X = [[161, 119, 122, 149, 45], [143, 161, 122, 202, 186], [102, 158, 165, 78, 64], [187, 109, 93, 160, 153], [155, 68, 147, 96, 95], [80, 181, 183, 120, 97], [94, 180, 173, 205, 109], [122, 99, 181, 188, 98], [114, 220, 127, 186, 101], [87, 199, 164, 135, 154], [98, 153, 167, 110, 180]]
Give the entry just right of 167.
110
The median of all entries -> 143
Give the entry just right of 114.
220
Give the entry at the centre.
183
Give the entry just left of the largest entry.
114
The entry just right of 119 -> 122
Give the entry just right of 78.
64
The entry just left of the smallest entry -> 149
The entry just right of 173: 205
The entry just left of 183 -> 181
The minimum: 45
The entry just left of 99 -> 122

[[8066 5890 4134 6777 4123 6431 7647]
 [8319 5318 8038 3434 8287 3989 3856]
 [5825 6511 2984 6741 3017 6164 3979]
 [8051 5915 2720 4798 3685 3933 6223]
 [7807 6882 6126 6558 2934 7091 6142]
 [2566 6357 7593 2850 6742 8106 3220]
 [6928 3016 6483 8069 4435 8606 4553]
 [5745 5800 5690 2529 7711 8369 7893]
 [5371 6060 5170 8148 4221 5357 4312]]
Counting starts at 0.
The entry in the top-right corner?
Answer: 7647
The entry in row 0 and column 0?
Answer: 8066
The entry in the bottom-right corner?
Answer: 4312
The entry at row 2, column 0: 5825
The entry just left of 6777: 4134
The entry just right of 3933 is 6223
The entry directly below the centre entry?
Answer: 2850
The entry just right of 3016?
Answer: 6483
The entry in row 0 and column 1: 5890
The entry in the bottom-left corner -> 5371
The entry directly below 3856 is 3979
The entry directly above the smallest entry?
Answer: 8069
The entry just left of 3933?
Answer: 3685
The bottom entry of the column that holds the largest entry?
Answer: 5357
The entry just left of the centre entry: 6126
The entry directly below 3434 -> 6741
The entry directly below the largest entry -> 8369
The entry in row 1 and column 0: 8319
The entry just right of the centre entry -> 2934
The bottom entry of the column that holds the smallest entry?
Answer: 8148
The largest entry?
Answer: 8606
The top entry of the column that holds the smallest entry?
Answer: 6777
The centre entry?
Answer: 6558
The entry at row 1, column 1?
Answer: 5318
The entry directly above 5745?
Answer: 6928
The entry at row 2, column 2 -> 2984
The entry just left of 2529: 5690
The entry directly above the largest entry -> 8106

x = [-0.565, -0.322, -3.507,  4.751, -6.098,  2.763, -0.965]
Find the entry just left of -6.098.
A: 4.751
Find the entry just left of -0.322.
A: -0.565

Read these off the matrix that follows.
1) Which number is the 5th entry, reading row by row?
2) Which number is the entry directly above the largest entry?
3) Which number is the entry directly below 22?
4) Which number is the second smallest entry?
5) Which number is the bottom-left entry?
6) Which number is the entry directly above the smallest entry?
7) Which number is the entry in the top-left corner?
8) Which number is the last entry, reading row by row?
[[ 57 139 112 181 219 213 200 106  52 217  37  71 219 219 115]
 [243 159  98 223 207 132  29  74 185 128 222 176  42  13  73]
 [142  77  18  26 176  91 168 245  17 184  80 139 110 101 182]
 [ 45  20 190 202 244  69 180 208  69 178 107 142  62  43  22]
 [ 39 140 251  79 147 113 103 136  50  80  87 109 230 160 162]
 [226  99  43  67 121 110 224  27 132  42 204  61  81  91 156]
 [ 96  79  83 177  24 229 231 149  59 250  29 116 187 133  44]
 [ 54 117  90 204 138 109 181 200 171 125  79 204 183  44 170]
 [130 131 233  72 185 136 140  70 148 229  71  80 204  75 222]
 [ 79 226 203  28 225 122 174 113  78 189 204 148  50 239  11]
 [ 92 251  47  42 185  57 184 157  38 235 207 153  70 142 115]
 [198 150 214  18  49  42  42 153  90 102 104  99  99  77  85]
 [132 229 206 252 166  67 247 227 251  32  81  75 187 154  71]
 [145  46 233 101 129  76 189 145 241 151 215 175  94  17 189]
 [ 31 152 186  79 117 166  57 100 211  72 188  41 247 251 238]
 [ 58 230  98 236 184 101 182  29 147 244 101  63 191  75 184]]
1) 219
2) 18
3) 162
4) 13
5) 58
6) 222
7) 57
8) 184
